These are the activations of a small neural network, seen along a few directions. Each row is one input.
In each table, some parts of the input vary, and every possible input appears once, in random order.
A made-up example of a description, with smaller parts first: one of 3 separate values, together with either a single point or one of 11 places around a ring or (one of 4 places along a line, together with one of 8 places around a ring).
Shared parts are said once, and a part with two or three values counts as separate values.

Other details of the inputs vary at random and push rows far along two fixed directions, the same in every table; ignore that.

Rows:
row 1: [ 32  -3  18  18  13 -12  46  43 -52  28 -37]
row 2: [ -8  -3   8 -49  31  24   5 -19   3  26  12]
row 3: [  1  -1  -8  -5 -12   1   0 -11  16 -13  11]
row 4: [-25 -11   7  31 -33 -13 -29  -7   3 -14  15]
row 5: [-29 -11   4  21 -34  -7 -36 -25  15 -14  20]
row 6: [-24  -9   2  18 -30  -1 -33 -29  21 -12  18]
row 7: [-23 -20   7  44 -45 -11 -33   0  15 -23  14]
row 8: [ 34  24   2 -55  42   5  41  10 -33  33 -22]
row 9: [-11 -11   1  29 -27 -21 -11  14  -4 -22   9]
row 10: [ 31  10  22  45  14  -4  41  58 -44  15 -34]
row 11: [-19 -18  -3  42 -21 -37  -8  28 -26 -19  -8]
row 12: [-14   3   8  57  -5 -11  -4  29 -17   1 -21]
row 13: [-21  -4 -10  12 -14 -18 -28  -2   4 -24  16]
row 14: [-21  -8 -10  17 -16 -10 -11  -8   3  -5  -4]
row 15: [-26 -18   3  61 -34 -19 -13  15 -10  -5  -6]
row 16: [ 22   7  10 -21  17  -2  29  12 -33  26 -19]
row 17: [ 24  12  16  15   8   8  21  28 -13   5 -14]
row 18: [ 31  21 -17 -93  45  23  23 -46  10  19  -3]
row 19: [  8  -7   0  17   3 -29  18  41 -44  -2 -19]
row 20: [ 35  21  -2 -55  25  30  17 -17  23  10   3]
row 21: [  1  -3  13  62 -13 -11   3  33 -15  -2 -12]
row 22: [  4  10 -22 -43  15  15 -14 -45  39  -8  18]
row 23: [ -2  -4  -3   4 -13  -8  -7  -6  11 -16  11]
row 24: [  7 -21  21  -2  23   2  33  37 -39  25 -15]
row 25: [  3   7   1 -24  -7   7  -8  -7  12  -6  16]
row 26: [  2   2  13  16  -9  -7   1  12 -17   4   1]
row 27: [ 13  10   1 -54   2  24  -4 -39  20   6  17]
row 28: [  7   0   0 -23 -11   7  -4  -9  10  -7  12]
row 29: [ 31   6   7 -10  10  -9  36  32 -32   5 -10]
row 30: [ 24  -7  14  18 -11 -14  26  50 -33  -1 -11]
row 31: [-25  13  -9  13   6  -1 -20  -6  13  -4  -8]
row 32: [ 14   2   1 -15  -8  17   6 -12  11   3   4]
row 33: [  5   6  -7   6  11  -4  12   7  -6  13 -16]
row 34: [ -6   7   0 -36   4   8  -9 -38   7  14   6]
row 35: [ -9   0   2 -17 -19   8 -23 -28  20  -8  22]
row 36: [-40 -29   1  37 -10   8 -24   0  15   2  12]
row 37: [ 26  -1  11 -84  55  37  42 -17 -11  42  -6]
row 38: [ 37  23  -8 -88  47  23  36 -34  -6  34 -16]
row 39: [-29   1  -7   5 -25  -9 -36 -21  25 -26  30]
row 40: [  4  -8  15  60 -22 -10   1  39  -9  -9  -8]
row 41: [-23   7 -21  -2   5  -3 -31 -29  34 -14   8]
row 42: [-32  -4 -16  24 -16 -11 -46 -22  39 -33  20]
row 43: [  0   1 -17 -20   5   1   4 -20   6  -3   0]
row 44: [ 13   4  11  51   0 -21  22  58 -23 -14 -19]
row 45: [ -7 -12   8  53 -32  -8 -14  20   6 -14   3]
row 46: [ 43  29  -4 -65  48  34  40 -26  -2  44 -17]
row 47: [  2  -7  -5   9  -5 -20   0  19 -21 -15   1]
row 48: [-19 -36  12  46  -8  -1  11  36 -22   8 -11]
row 49: [ 23   1   8   3   0   8  27   9 -17  14 -13]
row 50: [11  5  3 10 -1 10  5 -5  4  9 -1]
row 51: [-19 -16  -2  45 -38 -10 -30   9  25 -26  15]
row 52: [ -2  -3  13  22 -20  -8  -7  16  -8  -6   8]
row 53: [  1  -8  13  18  31  16  25  38 -25  22 -18]
row 54: [  2   3  -1  24  -5  -9  -1  14  11 -15   2]
row 55: [ -6   4  -4  31   5 -13   3  21  -9   5 -20]
row 56: [-20  25 -24 -46  22  19 -29 -56  46  -9  13]
row 57: [ 40  18   9   1  36   7  50  33 -36  36 -36]
row 58: [-34  -5 -10  -8 -16 -11 -34 -33  14  -8  12]
row 59: [-13  -2  -9 -30 -20  16 -34 -46  46 -17  30]
row 60: [ 35  -7  18   7  48  18  60  59 -47  42 -34]
row 61: [-24  -4 -19 -23 -13  -2 -39 -45  28 -26  29]
row 62: [-32 -16 -13  23 -30 -17 -42 -20  22 -34  21]
row 63: [-15   9 -18 -26  -8  13 -32 -53  57 -19  32]
row 64: [  2  20 -13 -82  26  17  -2 -54  14  17   8]
row 65: [ 42   2   5 -16   7  10  42  30 -17  11 -16]
row 66: [ -1  -5 -13  -2  -5  -4  -3  -8   6 -15   6]
row 67: [-16  20 -21 -43  17  18 -32 -55  50 -19  21]
row 68: [  7  11  -8 -27  18  -9   8   5 -16   4  -5]
row 69: [-27 -29  10  11  -1   7 -10  -5   4   6   7]
row 70: [ 14  15   3 -20  10  18   4  -2  19  -4   2]
row 71: [-28 -11  12  56 -27 -30 -19  26 -22  -5  -4]
row 72: [ 19   2  -8  10  17 -12  23  25 -17   6 -20]
Description of these inputs: one of 8 places along a line, together with either a single point or one of 8 places around a ring.
- The inputs of row 29 and row 44 match in every part but the place on the line of 8. If row 4 is changed in the same way as row 29 into row 44, which row does it become? => row 10
- Which other rows does row 11 become when the place on the ring of 8 takes its other values? List them by row number. => row 5, row 9, row 27, row 28, row 34, row 58, row 61
- Which other rows does row 37 become when the place on the line of 8 takes its other values? List them by row number. => row 2, row 24, row 36, row 48, row 53, row 60, row 69
- List by row number the other rows that have the place on the line of 8 in common with row 52. => row 2, row 8, row 13, row 25, row 26, row 39, row 68, row 71
- Which other rows does row 65 become when the place on the ring of 8 takes its other values? List them by row number. => row 3, row 14, row 15, row 32, row 43, row 49, row 66

Rows:
row 73: [-33   3 -29  12 -29  -9 -52 -35  57 -49  28]
row 74: [-23  -3  -4  -9  -8 -14 -18 -20  -4  -1   6]
row 75: [ 11  -3   7  54 -31 -30   5  39 -23 -18 -11]
row 76: [ 25  27   7   0  28  37  21   5  20  21 -15]
row 77: [-41  -2 -16  -2 -12 -21 -44 -32  16 -18  17]
row 78: [ -9 -10  -1  80 -43 -45 -19  41  -8 -38  -4]
row 79: [ -6   1   4  22  34  18  14   6 -10  32 -26]
row 80: [ -1 -16   7 -32  17  19  10 -10   0  21   7]
row 81: [ 28   2  15   0  -6   9  22  19 -13   5   0]
row 82: [ -5  -5   2 -16   1  -6   6  -3 -18  12  -5]
row 83: [-14  12 -27 -57  31   4 -16 -38  15  -6   9]
row 84: [ 15 -17  16   0   8  -5  34  35 -46  24 -22]
row 85: [ 29  -4  18 -15  11  25  27  15   0  10   6]
row 86: [ 25  16   0 -37  -1  17  10 -22  12   5  10]
- The inputs of row 79 and row 76 match in every part but one. If row 84 is changed in the same way as row 79 into row 76, which row does it become? => row 81
- What do these inputs look like to the network? => one of 2 separate values, together with either a single point or one of 6 places along a line
